Each row below holds a small network's activations on one input, seen along a few directions.
In each table, some parts of the input vary, and every possible input appears once, in random order.
Descriptions start from the smaller parts, as in this example, which fits no table here: values(2) and (point or line(9) or (ring(5) and line(6))).
Shared parts are said once, and a part with two or three values counts as separate values.

Other details of the inputs shift rows strongly along two fixed directions, in all tables alike. That doesn't count.

Table:
row 1: [ 26  19  -8 -10 -22 -12  32  35  16 -13 -21]
row 2: [-38  31  16   2 -23 -41  21 -18  30   9 -49]
row 3: [ 56 -44 -24  22 -21  24   9 -10  -2 -35 -29]
row 4: [-20  -4  16  25 -41 -28  31 -17  12  -4 -25]
row 5: [-50  33  32   2 -29 -40  20  -8  24   2 -39]
row 6: [-29  46  42  -7  76  18 -32 -12  -5   8  70]
row 7: [-25  10  25  -1 -26 -42  18   5  17 -21 -39]
row 8: [-45  31  15  -9 -28 -51  51  -1  -3 -18 -25]
row 9: [-54  38   1 -18  19  29 -39  34  -5  42  53]
row 10: [-25  64  41 -23  66 -13  16  19   6  32  62]
row 11: [ 27 -25 -30 -11  25  64 -83  30 -27  45  49]
row 12: [ -1 -32 -36  32  32  52 -71  -4 -37  31  52]
row 13: [-59  56   5 -18  17  -8  -6  50  -2  27  39]
row 14: [ 14 -10 -38   2  23  35 -40   9 -42 -14  42]
row 15: [ 51 -19  35  -6  19 -16  37 -26  -9 -20   0]
row 16: [ 78 -51 -15   9 -22  23 -28   2   1 -47 -30]
row 17: [ -5 -24 -47  15  31  39 -44 -11 -10  15  34]
row 18: [ 21   6 -19 -17 -16 -20  27  18  30  10 -27]
row 19: [ 77 -57  33  12  14  20  28 -30   2 -21  -1]
row 20: [-83  48   4  -8   3  -4  -7  -7 -14  21  35]
row 21: [ 72 -68 -28   0 -16  15 -31 -14  14 -22 -36]
row 22: [-36   3  16  13 -28 -28  49  -4  12 -15 -39]
row 23: [ 65 -65 -20   2 -34  20  -4 -21 -20  -6 -39]
row 24: [-13  14 -19  -7 -19 -37  48 -21  15  -8 -38]
Description of these inputs: values(4) and (point or ring(5)).
- The inputs of row 14 and row 1 match in every part but the values(4) part. If row 23 is changed in the same way as row 14 into row 1, which row does it become? => row 11
- Change only the values(4) part in row 17. List by row number the other rows that result. => row 18, row 21, row 24
- List by row number the other rows that have the values(4) part in common with row 6. => row 2, row 5, row 7, row 16, row 21
- List by row number the other rows that have the values(4) part in common with row 17. => row 3, row 4, row 12, row 19, row 22

Table:
row 25: [-74  61  -2  -5 -43 -67  65  -8  41  16 -62]
row 26: [ 33 -27  13  -1  -4  20 -36  11  -9  -7   8]
row 27: [ 52 -32 -20   3  21  30 -19   2  -1 -11   5]
row 28: [ -7   7  15  -2  12  14 -29   0   0  21  24]
row 29: [-42  25  12  -3  26   1   2 -10  -9  19  35]
row 30: [ 11   7 -17  -2  33  18 -21  10  -2  -8  17]
row 31: [ 33 -37   1  -1   3  19   0 -10 -10   4  10]
row 32: [ 12  10  -1   0  -1 -19  36   2   4  -4  -8]
row 33: [ 37 -23   0  -2   2  26 -25   9   0  16  11]
row 34: [ 30 -28   5  -2   1  22 -16  -2  -4  12  11]
row 35: [ 40 -15   2  -5 -13  -1  -3  23   7  -5 -17]
row 36: [  7 -16  17  -4   0   9   3  -6 -13 -11   6]
row 37: [ -6  11  -8  -8  20  16   0  13 -15  12  28]
row 38: [-15  23   2  -9   6  -7  36   1   5  12   1]
row 39: [ 16 -16   7   9  10  -3   5 -20  -7   1  13]
row 40: [ 20 -56 -10  12 -31  10  -1  -7 -20 -10 -38]
row 41: [ 4 11  3 -8  1  1 11 14  5  9  0]
row 42: [-14   9  15  -6  11  12 -22   9 -12   1  25]
row 43: [-11   6 -12  -5 -60 -38  57 -15  18  -4 -70]
row 44: [ 38 -67 -24  20 -36  39 -11  11 -15 -25  -5]
row 45: [-34  52  19 -10  -4 -37  26  19  24   3 -18]
row 46: [-21  34   0 -10  13  -3  -1  22  -2  10  16]
row 47: [ 33 -20   4   1   5   3  -4  -4   4 -29 -13]
row 48: [  8   7  -3  -4  15  19 -23  16   3  24  22]
row 49: [-26  30   3  -7  20   7  -1   6   3  28  25]
row 50: [ 11 -15  11   8  11   0  -5 -17 -13  -3  20]
row 51: [  3   2  10  -7   3   7 -11  14  -7  -4   9]
row 52: [ 36 -12 -19   5 -63 -22  37 -34  27 -21 -90]
row 53: [ -1  -1  10   3  23   6 -18  -8  -3 -15  15]
row 54: [  2   4   3   1  14  -2  -4   6 -15 -13  18]
row 55: [-14  26   3 -13   0 -11  30  13  -3  -3  -3]
row 56: [ 55 -54   7   9  -3  15 -15 -10 -21 -23   7]
row 57: [-17   5  11  -7  15  14 -12   4 -20  -4  28]
row 58: [  7 -19  17  -2  -1   5   8 -12  -9  -3   5]
row 59: [-19  27 -11   2  32  -3   7   1  -5  20  35]
row 60: [-33  22  10   6  41   3 -21 -19   1   6  35]
row 61: [ 26 -41 -16  20 -21  12 -19 -13 -32  -8 -21]
row 62: [ 27 -21  20   1  -9   9 -22   3  -2  -5  -1]
row 63: [-26  18  10   4  37   6 -22 -13  -2  -3  30]
row 64: [-15   7  18  -5  11  13 -22   3 -10   5  25]
row 65: [-34  43  11 -13   1 -23  34  11   1  -5  -1]
row 66: [ 13   1  -5   4  21   0  14 -15  18  -1  -5]
row 67: [  6   3 -10   0  26  10 -19  15 -23  -7  33]
row 68: [ 62 -63 -17  29 -57  14  13   0  -9 -41 -35]
row 69: [ 33 -40 -25   8 -45  -9  -2   2  17   4 -52]
row 70: [ -3   8  30  -2 -12 -12   5  -6  13   5 -13]
row 71: [-32  25  17  -6  17   4  -9  -5   1  22  27]
row 72: [ 30  -9  -1  -2   2  -4  10   1  10 -29 -24]
row 73: [  0  -3  -3   8  29   7  -9 -12 -12  15  35]
row 74: [  0   7   6   5  17 -14  20 -24  21  -1 -11]
row 75: [-27  30 -16 -15 -19 -29  12 -16  23 -12 -29]
row 76: [ 51 -48   4   7  -1  16 -18  -2 -24 -25  11]
row 77: [-33  36   5  20 -51 -41  67 -17  46 -34 -67]
row 78: [-34  -3 -18  19  -7  18 -19  20  -2   4  21]
row 79: [-37  -9 -12  10   6   9 -31   5 -13  20   2]
row 80: [ -3   7  10  -3  12  14 -26   3   3  25  23]
row 81: [ 9 12 -7 -2 10 -8 11 12 -9 -8  8]
row 82: [-47  17 -22 -21  -4 -12  -2   7  -3   6   8]
row 83: [ -3  13   2 -10   8   5  -8  21  -6  -1  10]
row 84: [-23  -4 -26 -11   3  -5 -39  19   5  16  12]
row 85: [-29  32  13  -6  15  -5 -19  18   2   9  21]
row 86: [-25  11 -10  13  -1   3 -16 -24  -3  -1 -23]
row 87: [  9  11  -5   1  18  -4  20 -11  22  -2 -10]
row 88: [-25  -4   6  12 -30 -33  18  -3  18   7 -57]
row 89: [ 41 -21  -4  -3   1  22 -23  21  -1   8   6]
row 90: [-37  33  14   4  31 -18   9 -25  17   7  13]
row 91: [-10   4   1  -9  20  21 -19  12 -24  -3  34]
row 92: [ 74 -51 -26   9 -71  -9  24 -20  -4 -21 -73]
row 93: [-35  21  13  19 -61 -58  70   4  50 -16 -72]
row 94: [  1  -8 -33  -9  -6   5 -33   1 -21  -4  19]
row 95: [ 19 -41 -24 -16 -26  -4 -13  11   4  -5 -20]
row 96: [ 3 11  3 -7  2  3 11  8  8 16  2]
row 97: [-14  24   2   4  15 -20  32 -10   5  11   9]
row 98: [-33  28  -1  -6  27   6   9   1  -7  24  34]
row 99: [-35  23  22  -5  15   5 -12  -4  -3  17  26]
- What is each input in this table made of? => line(5) and (values(4) or ring(11))
- The inputs of row 32 and row 27 match in every part but the line(5) part. If row 59 is changed in the same way as row 32 into row 27, which row does it become? => row 87
- Change only the line(5) part in row 36. List by row number the other rows that result. => row 56, row 62, row 63, row 64
- Change only the values(4) part in row 68. List by row number the other rows that result. => row 61, row 92, row 94
- Change only the line(5) part in row 69. List by row number the other rows that result. => row 25, row 43, row 52, row 92
